These are the activations of a small neural network, seen along a few directions. Each row is one input.
In each table, some parts of the input vary, and every possible input appears once, in random order.
Descriptions start from the smaller parts, as in this example, which fits no table here: line(4) and (point or line(11) or (values(3) and ring(5))).
Shared parts are said once, and a part with two or three values counts as separate values.
(in the rows, 128 means zero)

Other details of the inputs shift rows strongly along three fixed directions, in all tables alike. That doesn't count.

Table:
row 1: [142 109 143 140 148 118 152 142 104 131 116 121 168]
row 2: [ 95 106  95 170 122 162 174 106 120 162 139 133 125]
row 3: [129 114 143 142 151 134 163 146 116 130 126 120 170]
row 4: [134 102 132 135 150 135 148 136  87 126 124 112 162]
row 5: [173 139 183 140 161 113  78 172 156  79 123 130  59]
row 6: [ 94 142  98 126  89 129 131  95 172 161 134 145 110]
row 7: [176 103 180 185 180 143 127 179  90  89 128 129  80]
row 8: [ 87 147  89 121 108 121 122  95 171 155 120 133 110]
row 9: [139 136 131 176 134 153 106 135 162 113 142 138  14]
row 10: [142 104 139 140 140 139 145 143  81 123 127 128 164]
row 11: [140 130 130 208 178 151 181 116 138 119 142 140  51]
row 12: [146 142 135  81 100 115  85 126 115 119 131 128 145]
row 13: [100 108  92 174 121 161 173 104 122 162 141 128 127]
row 14: [127 144 143  88 117 115 105 132 144 120 123 130 153]
row 15: [ 79 147  79 114 105 143 119  98 158 145 137 131 111]
row 16: [130 140 142  85 117 106 102 131 141 121 120 128 149]
row 17: [140 136 140  82  98 121  88 130 115 114 135 139 145]
row 18: [148 110 147 142 134 119 157 141 101 130 118 122 166]
row 19: [132 138 143  81 116 101  98 130 137 122 116 129 146]
row 20: [137 138 126  80 113 115  87 122 122 118 128 117 146]
row 21: [135 139 125  83 113 116  91 125 126 116 133 115 147]
row 22: [133 105 144 139 152 125 154 142 105 127 114 125 170]
row 23: [135 115 141 143 149 130 162 144 118 131 128 111 170]
row 24: [131 111 148 141 151 130 160 143 113 129 122 117 169]
row 25: [ 87 145  78 114 105 134 114  95 147 154 128 135 104]
row 26: [127 136 124  81 114 120  93 128 125 114 130 125 148]
row 27: [ 89 138  87 119  89 148 121  94 153 154 141 148 106]
row 28: [ 97 146  82 124  86 139 120  90 149 152 137 133 103]
row 29: [139 106 150 141 139 122 155 146  99 128 118 136 171]
row 30: [139 104 154 142 135 124 155 145 101 125 124 137 170]
row 31: [120 112 139 218 161 147 162 144 143 128 128 146  51]
row 32: [141 140 126  80 111 114  87 125 119 121 127 122 146]
row 33: [189 134 187 144 149 127  68 175 126  70 138 135  47]
row 34: [144 142 124  80 108 114  90 124 119 120 125 118 141]
row 35: [132 142 127  83 111 120  95 124 129 117 137 113 149]
row 36: [ 85 147  91 118 107 121 124  99 165 159 118 143 107]
row 37: [ 94 114 100 180 124 141 181 107 134 163 127 136 132]
row 38: [139 110 139 143 147 124 159 139 113 128 117 111 168]
row 39: [138 138 131  79 109 117  86 130 114 118 127 135 145]
row 40: [148 142 131  82  97 116  91 124 116 119 128 123 141]
row 41: [102 129 101 162 146 147 196  85 126 156 142 145 126]
row 42: [130 137 127  79 113 117  93 127 124 117 131 120 146]
row 43: [183 142 183 134 149 104  75 171 147  81 120 135  52]
row 44: [162 105 167 182 187 150 137 182 110  85 139 117  84]
row 45: [130 147 142  84 116 113 109 135 147 126 129 124 149]
row 46: [135 143 125  82 108 120  98 123 130 116 135 107 145]
row 47: [136 137 128  77 113 116  87 130 116 117 125 132 147]
row 48: [139 140 124  80 109 115  91 121 122 118 126 112 142]
row 49: [166 138 172 135 159 130  82 175 141  74 141 122  49]
row 50: [129 146 136 177 140 128 102 140 177 116 126 150  16]
row 51: [138 108 125 139 144 137 151 135  96 124 127 102 163]
row 52: [149 108 151 144 130 120 159 141 103 127 124 123 166]
row 53: [ 86 148  92 120 101 120 123  98 163 160 120 146 107]
row 54: [ 91 149  89 124 101 118 122  97 165 159 122 142 108]
row 55: [130 107 134 136 148 140 152 139  95 124 133 108 165]
row 56: [ 93 148  77 120 100 134 111  93 147 155 131 134 105]
row 57: [140 142 138  85 112 101 100 126 140 121 117 120 143]
row 58: [100 129  99 163 147 149 194  88 127 153 141 150 129]
row 59: [141 104 135 137 145 134 146 140  80 129 124 120 162]
row 60: [ 81 148  91 120 109 129 124 100 172 152 121 141 115]
row 61: [137 112 125 138 142 140 159 139 101 124 137  98 163]
row 62: [145 100 161 138 132 125 159 145 105 130 128 131 167]
row 63: [136 113 145 144 150 129 158 141 115 128 123 112 171]
row 64: [ 97 116  91 173 137 137 180 108 135 164 115 125 130]
row 65: [135 111 128 138 145 140 154 141 101 124 139 102 166]
row 66: [100 116  80 173 132 153 170 104 114 160 126 120 125]
row 67: [144 102 146 140 135 138 148 141  82 124 133 124 161]
row 68: [ 83 143  77 113 107 138 112  94 151 148 128 135 107]
row 69: [135 139 142  82 115 103  97 135 134 120 115 139 149]
row 70: [145 162 141 167 159 135 115 118 173 101 148 155   8]
row 71: [137 140 144  82 110 101  95 135 132 121 118 142 149]
row 72: [137 146 139  89 112 110 107 128 147 121 124 117 148]
row 73: [123 145 139 173 140 130 104 141 175 117 123 156  14]
row 74: [138 116 139 142 146 131 166 142 118 131 126 107 168]
row 75: [152 103 155 141 128 125 161 141 109 129 127 122 166]
row 76: [ 91 108 104 174 124 149 182 111 139 164 130 145 133]
Description of these inputs: line(4) and (point or (values(2) and line(9))).
The inputs of row 64 and row 69 match in every part but the line(4) part. If row 66 is changed in the same way as row 64 into row 69, which row does it become? -> row 39
Which other rows does row 53 become when the values(2) part takes its other values? List them by row number. -> row 59
Which other rows does row 20 become when the line(9) part takes its other values? List them by row number. -> row 12, row 13, row 21, row 32, row 33, row 35, row 56, row 65
Which other rows does row 1 become when the values(2) part takes its other values? List them by row number. -> row 32

Table:
row 77: [130 133 124 136 140 127 140 121 127 129 130 125 123]
row 78: [122 118 135 142 122 129 137 133 131 135 127 137 125]
row 79: [124 123 126 143 124 136 132 137 134 132 127 117 127]
row 80: [119 122 124 136 136 137 129 130 119 130 128 138 124]
row 81: [158 126 156 101 135 110 130 137 105 112 126 118 171]
row 82: [126 118 118 139 129 142 126 128 121 128 131 114 122]
row 83: [107 152 109 101 108 116 105 119 164 134 126 121 121]
row 84: [146 153 146  94 112 126  65 139 150  98 142 140  76]
row 85: [130 122 124 141 125 129 133 126 117 135 128 134 119]
row 86: [119 151 121  98 110 112 100 114 161 129 123 142 111]
row 87: [125 127 123 133 135 142 136 127 125 124 141 127 124]
row 88: [126 122 136 140 123 135 140 129 135 133 133 131 125]
row 89: [124 147 120 100  95 114  96 114 147 131 127 142 105]
row 90: [121 129 135 136 138 127 144 128 141 130 129 129 128]
row 91: [123 130 124 135 141 131 135 124 123 127 124 132 124]
row 92: [118 122 124 143 132 127 128 140 133 135 116 125 128]
row 93: [126 123 116 136 136 138 130 127 126 126 133 111 123]
row 94: [134 125 128 140 123 134 139 123 125 131 131 128 121]
row 95: [120 119 125 144 123 130 129 141 130 134 121 123 126]
row 96: [131 123 131 141 123 135 139 126 132 131 132 131 124]
row 97: [118 126 124 139 139 126 134 139 137 132 116 121 129]
row 98: [127 129 130 137 138 126 143 124 138 128 129 128 127]
row 99: [123 126 124 140 134 132 130 125 118 131 124 137 123]
row 100: [125 127 136 137 130 132 144 129 139 131 134 128 127]
row 101: [155 125 149 102 129 122 128 136  98 112 136 117 175]
row 102: [127 119 129 142 123 128 136 129 128 133 126 137 124]
row 103: [128 129 126 137 138 124 140 123 129 130 120 132 124]
row 104: [125 122 124 140 125 134 131 127 116 129 130 135 121]
row 105: [120 122 135 142 131 126 135 132 134 135 122 139 128]
row 106: [133 130 127 138 130 131 143 122 130 129 133 125 123]
row 107: [ 85 141  75  61  80 117 151  72 115 170 131 120 233]
row 108: [122 115 118 139 128 136 124 132 117 130 125 119 120]
row 109: [164 120 155 104 123 119 123 139  95 116 132 120 167]
row 110: [134 131 124 137 132 132 140 122 125 130 136 124 121]
row 111: [130 126 125 140 126 140 134 124 120 127 136 129 122]
row 112: [122 152 119  98 101 119 106 110 161 130 136 134 114]
row 113: [129 126 124 140 133 127 132 124 119 136 123 135 122]
row 114: [121 119 123 136 127 140 130 131 117 129 133 136 121]
row 115: [125 122 129 142 131 125 134 127 131 134 121 139 127]
row 116: [121 123 117 134 143 133 128 129 124 128 120 117 123]
row 117: [128 125 127 141 131 125 134 125 124 134 120 136 123]
row 118: [123 125 117 135 143 134 130 127 127 125 128 112 124]
row 119: [119 126 123 131 143 136 134 129 124 126 128 134 124]
row 120: [129 156 130  92 122 122  84 126 154 109 139 136  95]
row 121: [167 116 165 103 142 114  93 161  97  98 118 115 148]
row 122: [166 124 167 105 134 114 110 163 115 101 128 108 159]
row 123: [120 126 134 137 138 125 141 130 139 133 121 135 128]
row 124: [128 130 124 136 140 126 137 123 124 132 122 131 122]
The inputs of row 78 and row 88 match in every part but one. If row 114 is changed in the same way as row 78 into row 88, which row does it become? -> row 84
The inputs of row 81 and row 117 match in every part but one. If row 98 is changed in the same way as row 81 into row 117, which row does it become? -> row 115
Describe the family of inputs behind these rows. -> ring(6) and (values(2) or line(6))
List by row number the other rows that have the ring(6) part in common with row 123. -> row 86, row 91, row 97, row 103, row 116, row 119, row 124
Which other rows does row 101 become when the line(6) part takes its other values? List them by row number. -> row 87, row 100, row 106, row 110, row 112

Table:
row 125: [ 61 138  73 137 102 145 182  72 167 182 134 147 153]
row 126: [ 94 148  95 144 130 127 156  91 167 157 125 133 113]
row 127: [ 85 146  90 152 112 149 104 114 156 141 137 158  52]
row 128: [165 109 145 153 142 130 130 145  97 116 127 110 124]
row 129: [121 122 138 140 136 132 173 131 121 133 137 133 172]
row 130: [101 147  98 142 119 145 137  88 159 143 144 149  62]
row 131: [ 89 155  86 142 107 154 131  83 170 149 149 157  60]
row 132: [145 145 129  29  88  91  64 116 103 123 119 128 190]
row 133: [ 83 143  82 148 113 145 105  97 165 149 127 158  41]
row 134: [201 162 191  29 110  85  38 141 126  65 138 135 118]
row 135: [130 109 123 148 143 133 130 128 103 125 119 135 122]
row 136: [175 112 162 155 143 129 109 154 112  96 130 121  85]
row 137: [160 133 170 147 163 116 122 146 150  94 126 135  85]
row 138: [124 107 119 146 109 147 157 130  95 142 141 122 162]
row 139: [122  90 125 144 135 147 164 129  73 144 124 134 189]
row 140: [169 159 156  21 100 109  13 162 148  69 139  88 122]
row 141: [ 76 150  99 154 119 136 110 124 186 144 129 158  49]
row 142: [131 124 114 148 147 131 128 135 101 127 116 127 124]
row 143: [128 109 100 147 121 137 173 119  83 153 124 101 188]
row 144: [160 119 175 154 146 121 113 164 146 105 125 127  83]
row 145: [120 111 142 146 143 132 139 146 127 132 117 142 134]
row 146: [ 94 147  97 153 108 128 117 106 195 148 123 135  56]
row 147: [139 110 123 139 148 133 184 110  78 141 132 114 186]
row 148: [113 104 126 146 117 134 178 137 109 152 131 118 195]
row 149: [161 134 162 156 150 115 111 168 143 103 117 113  86]
row 150: [149  97 143 149 124 147 150 141  91 128 135 123 156]
row 151: [113 115 101 122 161 156 161 123 112 127 150  90 172]
row 152: [143 127 151  37 100  84  98 133 108 122 106 125 224]
row 153: [148 128 160 146 163 114 103 163 141 104 108 133  80]
row 154: [103 196  95  33  70  89  80  83 187 142 127 135 141]
row 155: [163 131 144 144 160 128 145 138  97 108 134 119 126]
row 156: [154 122 157 144 147 142 146 145  97 107 151 135 128]
row 157: [136 118 139 153 138 120 143 138 132 135 117 111 134]
row 158: [136 118 158 145 153 122 118 156 138 114 113 141  93]
row 159: [116 105 125 135 169 151 132 152  92 111 126  90 164]
row 160: [158 133 175 144 159 121 123 150 150  97 130 140  84]
row 161: [133 111 146 152 128 134 145 145 134 132 127 128 137]
row 162: [ 83 150  66  25  23 111 107  57 135 181 134 127 209]
row 163: [110 110 112 141 146 123 174 133 100 151 104 116 193]
The inputs of row 132 and row 128 match in every part but one. If row 141 is changed in the same way as row 132 into row 128, which row does it become? -> row 148
Describe the family of inputs behind these rows. -> values(3) and (point or (values(2) and line(6)))
Which other rows does row 146 become when the values(3) part takes its other values? List them by row number. -> row 137, row 152
Which other rows does row 128 become when the values(2) part takes its other values? List them by row number. -> row 157
